These are the activations of a small neural network, seen along a few directions. Each row is one input.
Each table varies a few parts of the input and shows all the possible inputs, shuffled.
Descriptions start from the smaller parts, as in this example, which fits no table here: one of 6 places along a line, together with either a single point or one of 11 places along a line or (one of 3 separate values, together with one of 8 places around a ring).
Shared parts are said once, and a part with two or three values counts as separate values.
In the rows, zero is written as 128.

Other details of the inputs shift rows strongly along two fixed directions, in all tables alike. That doesn't count.

Rows:
r1: [101 115 158 126  74 133 109  93 188 128 110 163]
r2: [139 125 119 118 177 109 128 147  89 117 138 106]
r3: [103  96 144 108  65 116 146 102 126 130  88 140]
r4: [117 132 118 135 174 111 114 137 107 126 102  93]
r5: [103 110 156 105  57 116 116 102 155 121  77 132]
r6: [115 132 143 193 156 123 165 122 117 209 209 139]
r7: [123 152 115 137 153 148 110 131 153 130 136 115]
r8: [168 155 127 196 126 119 152 154 147 177 237 150]
r9: [162 138  89 116 190 144 134 160  62  94 107  94]
r10: [138 131 100 122 208 128  84 153 100  84  87  88]
r11: [ 87  96 171 149  67 136 123  88 193 160 140 183]
r12: [153 162  74 113 207 119 118 172  71  98 113  61]
r13: [109 117 149 124  83 141 129 103 177 132 123 159]
r14: [144 102 110 104 145 110 136 138  50 106  71  99]
r15: [125  91 151 112  74 133 134  99 123 117 102 160]
r16: [144 117 119  65 105 130  88 121 136  56  40 118]
r17: [148 178  87 130 190 151 106 161 127 114 128  96]
r18: [129  98 127 109 138 101 117 118 114 107 100 112]
r19: [125 153 108 158 202 145 121 146 124 140 158 110]
r20: [130 109 148  95  75 110 133 113 132 116 117 141]
r21: [104 139 154 177  99 139 174 123 126 202 178 145]
r22: [115 105 149 154 109 138 140 112 126 155 143 162]
r23: [135 127  96 114 193 110 119 152  72 104  86  78]
r24: [160 151 128 162 121 103 109 145 186 134 183 132]
r25: [123 148 123 151 138 156 150 129 147 157 171 135]
r26: [116 130 136 123 119 138 108 116 164 116 108 134]
r27: [128  92 164  96  63 104 131 111 111 120 118 158]
r28: [151 116  98 111 198 106 128 147  67  99 105  81]
r29: [161 115 143 129  53  97 117 123 192 116 155 158]
r30: [142  97 134  57 111  94  96 129 103  58  67 114]
r31: [140 163  99 119 164 142 104 144 138 106 112 109]
r32: [132 141  98 146 207 121 145 157  71 140 129  85]
r33: [125 163 125 157 170 124 133 144 133 165 191 115]
r34: [109 161 125 179 194 146 114 136 153 161 175 118]
r35: [129 129 127 118 175 102  98 139 114 107 125 102]
r36: [108 156 141 164 118 158 142 119 185 177 183 157]
r37: [144 106 106 101 167 129 113 142  87  78  76 107]
r38: [ 77 144 149 179 118 129 137 111 167 194 168 134]
r39: [120 154 120 175 190 150 145 140 129 165 184 126]
r40: [140 108 116  78 109 117 132 137  82  81  52  97]
r41: [146 159  91 139 212 150 139 163  96 119 141  96]
r42: [128 135 122 100 113 109 107 125 129 102  89 105]
r43: [110 152 150 170 152 124 152 137 142 189 219 144]
r44: [136 119 136  93  54 146 137 110 158 109 100 160]
r45: [188 101 126  93  64  93 116 136 147  71 109 137]
r46: [110 101 181 128  20 117 150  89 154 168 156 185]
r47: [113 104 169  90  76  97  97 104 158 103 103 147]
r48: [150 151 110 137 130 157 148 144 112 139 149 135]
r49: [ 95 131 148 180 105 133 173 116 122 205 177 148]
r50: [119 117 153 113  58 148 145 101 172 132 121 170]
r51: [133 110 128  85  73 111 134 118 116  98  82 124]
r52: [112 118 142 119  73 145 127 101 178 134 128 156]
r53: [144 156 103 155 177 158 149 151  96 149 169 114]
r54: [134 140 120 109  97 148 123 125 159 118 116 143]
r55: [140 126 131 121 100 150 145 124 120 127 124 147]
r56: [151 152  93 149 205 148 140 160  71 128 145 103]
r57: [133 103 121  71  94 112 115 128 100  74  40 100]
r58: [103 160 130 186 161 154 141 128 168 185 198 145]
r59: [133 126 119 117 177 106 113 143 103 113 135 104]
r60: [125  83 160 104  70 102 133 104 110 125 118 156]
r61: [117 127 122 148 168 139 118 134 132 132 139 129]
r62: [106 113 167 141  29 123 161  95 149 175 152 173]
r63: [120 113 128 119 146 128  93 125 134  96  89 124]
r64: [152 120 119  94  89 141 135 125 109  96  91 141]
r65: [ 89 107 149 129  69 118 138  99 152 152 114 145]
r66: [126 142 110 161 200 146 137 148 109 143 159 119]
r67: [128 121 122 129 178 103 106 130 114 114 115  95]
r68: [147 125 118  74 136 101  88 135 107  68  72  93]
r69: [133 175 108 161 169 159 153 147 140 161 184 129]
r70: [136  91 132 109 111 130 128 119  95 100  89 143]
r71: [127 125 130  99  75 139 120 111 167 108 100 152]
r72: [109 156 133 185 156 155 157 128 156 186 199 149]
Description of these inputs: one of 4 places along a line, together with either a single point or one of 8 places around a ring or one of 9 places along a line.
- Changing only the place on the line of 4 turns r53 into r25. The same change can be made to r6. Which row results? => r28
- Changing only the place on the line of 4 turns r36 into r16. The same change can be made to r30. Which row results? => r47
- Which other rows does r38 become when the place on the ring of 8 takes its other values? List them by row number. => r4, r5, r35, r42, r47, r67, r68
- Which other rows does r65 become when the place on the ring of 8 takes its other values? List them by row number. => r12, r18, r23, r30, r33, r57, r59

Rows:
r73: [142 138  97  82 137 143 107 141 115  71  49  99]
r74: [107 161 126 180 148 154 176 138 113 202 195 136]
r75: [157  79 139  76  93  98  98 126 106  61  77 137]
r76: [115 145 153 151  94 125 111 108 209 161 186 160]
r77: [174 132  79 129 229 141 125 167  70  88 121  95]
r78: [113 138 133 164 143 171 157 121 126 173 179 159]
r79: [110 162 135 162 134 136 124 129 192 161 188 144]
r80: [121 122 138 145  88 113 166 126 110 167 150 124]
r81: [ 62  81 173 133  94 106 118  78 149 152  94 144]
r82: [144  88 119  76  94 147 128 110  91  74  47 141]
r83: [112 118 164 135  38 119 110  87 226 147 149 175]
r84: [139 160  87 148 190 145 158 163  60 147 134  92]
r85: [124 106 161 159  86 115 130 113 162 154 168 170]
r86: [124 107 134  61  59 141 106 108 153  72  43 137]
r87: [136  79 146  66  36  92 143 111  93  91  67 128]
r88: [104 118 111 118 232 108  97 141  63 108  86  68]
r89: [114 159 137 145 125 147 124 125 173 146 153 136]
r90: [153 117 114 128 174 141 128 143 105 104 138 132]
r91: [137 120 148 132  93  94 142 124 127 148 148 136]
r92: [160 154 108 137 195 100 134 167  74 135 168  87]
r93: [141 155 101 126 165 128 108 148 146 106 122 104]
r94: [124 177 113 164 169 151 125 144 154 149 156 112]
- What is each input in this table made of? => one of 2 separate values, together with either a single point or one of 4 places along a line or one of 6 places around a ring
- Which other rows agree with r88 in the choice among 2 separate values? List them by row number. => r74, r75, r76, r78, r79, r86, r87, r89, r90, r92

Rows:
r95: [126 157 125 150 136 149 130 131 158 151 166 137]
r96: [125 143 122 142 148 127 122 137 137 136 140 117]
r97: [136 125 125 112 134 125 113 132 130 102 112 123]
r98: [139 130 120 132 158 115 137 143  99 132 145 112]
r99: [127 154 129 153 136 140 129 135 158 150 167 137]
r100: [118 124 143 121 104 122 116 119 151 125 120 136]
r101: [119 126 131 118 115 120 112 120 140 120 106 122]
r102: [138 146 108 134 169 145 121 141 127 122 142 119]
r103: [116 113 135 119 124 118 111 116 136 118 110 128]
r104: [126 137 132 153 124 120 151 131 128 163 167 129]
r105: [132 123 124 117 132 122 116 131 129 107 106 117]
r106: [125 137 136 152 128 127 145 132 119 162 169 135]
r107: [128 131 122 146 139 136 144 134 104 146 136 125]
r108: [106 104 162 128  72 120 124  97 174 137 125 162]
r109: [143 132 116 108 147 124 110 140 122  95 107 111]
r110: [149 135 104 109 142 140 117 138 124  96 104 115]
r111: [116 128 137 158 139 137 147 127 118 164 159 140]
r112: [107  83 169  97  43 114 113  88 170 109  88 166]
r113: [107 134 132 153 141 142 151 123 129 164 152 136]
r114: [146 118 120 109 138 115 127 138  87 106 112 115]
r115: [128 119 140 118  90 114 140 120 127 135 127 134]
r116: [111 144 131 159 140 128 126 126 152 160 157 127]
r117: [150 134 113 109 145 128 109 141 125  92 108 116]
r118: [124 140 129 139 154 126 118 134 138 133 142 120]
r119: [146 130 109 135 171 121 136 149  81 125 138 108]
r120: [125 149 127 151 143 148 129 128 156 149 168 140]
r121: [136 135 115 111 145 122 110 140 119 102 101 105]
r122: [145 133 115 114 124 129 116 136 136 102 109 123]
r123: [130 131 131 147 122 124 145 131 116 153 155 132]
r124: [137 133 122 111 128 126 113 136 132 104 110 119]
r125: [126 121 117 106 146 132 130 131  96 109  96 113]
r126: [143 139 111 108 141 127 112 143 122  98 103 107]
r127: [130 142 130 145 140 137 124 132 152 137 156 138]
r128: [132 120 135 124 104 130 121 118 156 118 123 147]
r129: [134 125 117 143 161 134 141 139  91 136 132 120]
r130: [140 124 121 113 134 130 113 133 131 101 113 128]
r131: [127 132 113 107 139 136 132 134  97 112  94 108]
r132: [130 100 147 100  61 114 132 109 122 116  99 146]
r133: [147 149  98 133 181 144 121 147 119 115 136 110]
r134: [113 141 133 146 139 126 119 126 146 148 146 125]
r135: [114 125 137 159 139 137 148 126 116 165 159 141]
r136: [128 112 144 118  96 110 137 117 128 132 130 138]
r137: [143 112 119 107 139 109 130 137  91 107 111 111]
r138: [122 127 138 154 135 125 146 129 116 162 170 139]
r139: [110 122 139 118  99 136 139 114 129 135 113 138]
r140: [133 124 133 124 100 132 124 121 157 119 122 143]
r141: [110 142 137 155 146 127 121 123 152 157 159 129]
r142: [128 125 116 106 145 132 130 132  98 109  96 111]
r143: [143 134 117 108 131 138 113 130 136 101 112 125]
r144: [111 138 127 144 131 142 148 126 125 155 140 129]
r145: [148 118 115 111 134 112 135 139  94 108 110 107]
r146: [125 118 138 123 106 126 122 118 153 121 122 142]
r147: [142 113 124 117 119 118 136 131  97 116 114 122]
r148: [112 116 137 122 100 136 144 113 129 135 111 139]
r149: [118 116 136 118 124 118 109 116 138 117 110 127]
r150: [146 113 116 110 138 108 133 137  93 107 110 111]
r151: [114 121 147 131 113 123 119 115 155 133 133 142]
r152: [117 138 134 157 130 140 149 128 119 166 155 135]
r153: [127 135 134 140 126 118 144 132 122 153 158 127]
r154: [114 103 160 107  20 135 126  85 195 125 108 180]
r155: [131 133 133 120  97 132 120 123 158 121 122 141]
r156: [127 122 136 124 101 128 125 120 154 122 121 138]
r157: [124 118 117 107 146 132 131 131  94 110  95 114]
r158: [132 119 117 113 151 117 108 129 117 102  98 109]
r159: [141 159 104 133 159 146 122 145 132 125 139 113]
r160: [121 136 133 145 141 133 126 130 147 142 154 134]
r161: [132 147 118 141 144 132 125 140 140 133 143 120]
r162: [127 107 145 122  98 117 136 117 118 131 130 145]
r163: [135 111 123 121 123 130 138 128  96 118 103 125]
r164: [111 140 133 160 143 129 129 124 151 159 157 127]
r165: [133 113 128 116 127 127 132 127  98 117 105 126]
r166: [118 136 136 157 133 138 148 129 118 165 158 137]
- Changing only one part turns r108 into r100. The same change can be made to r119. Which row results? => r106
- What is each input in this table made of? => one of 8 places around a ring, together with either one of 4 places along a line or one of 5 places along a line
- Which other rows does r134 become when the place on the ring of 8 takes its other values? List them by row number. => r101, r103, r116, r141, r149, r158, r164
- Which other rows agree with r109 in the place on the ring of 8? List them by row number. => r114, r117, r118, r136, r141, r142, r143, r165
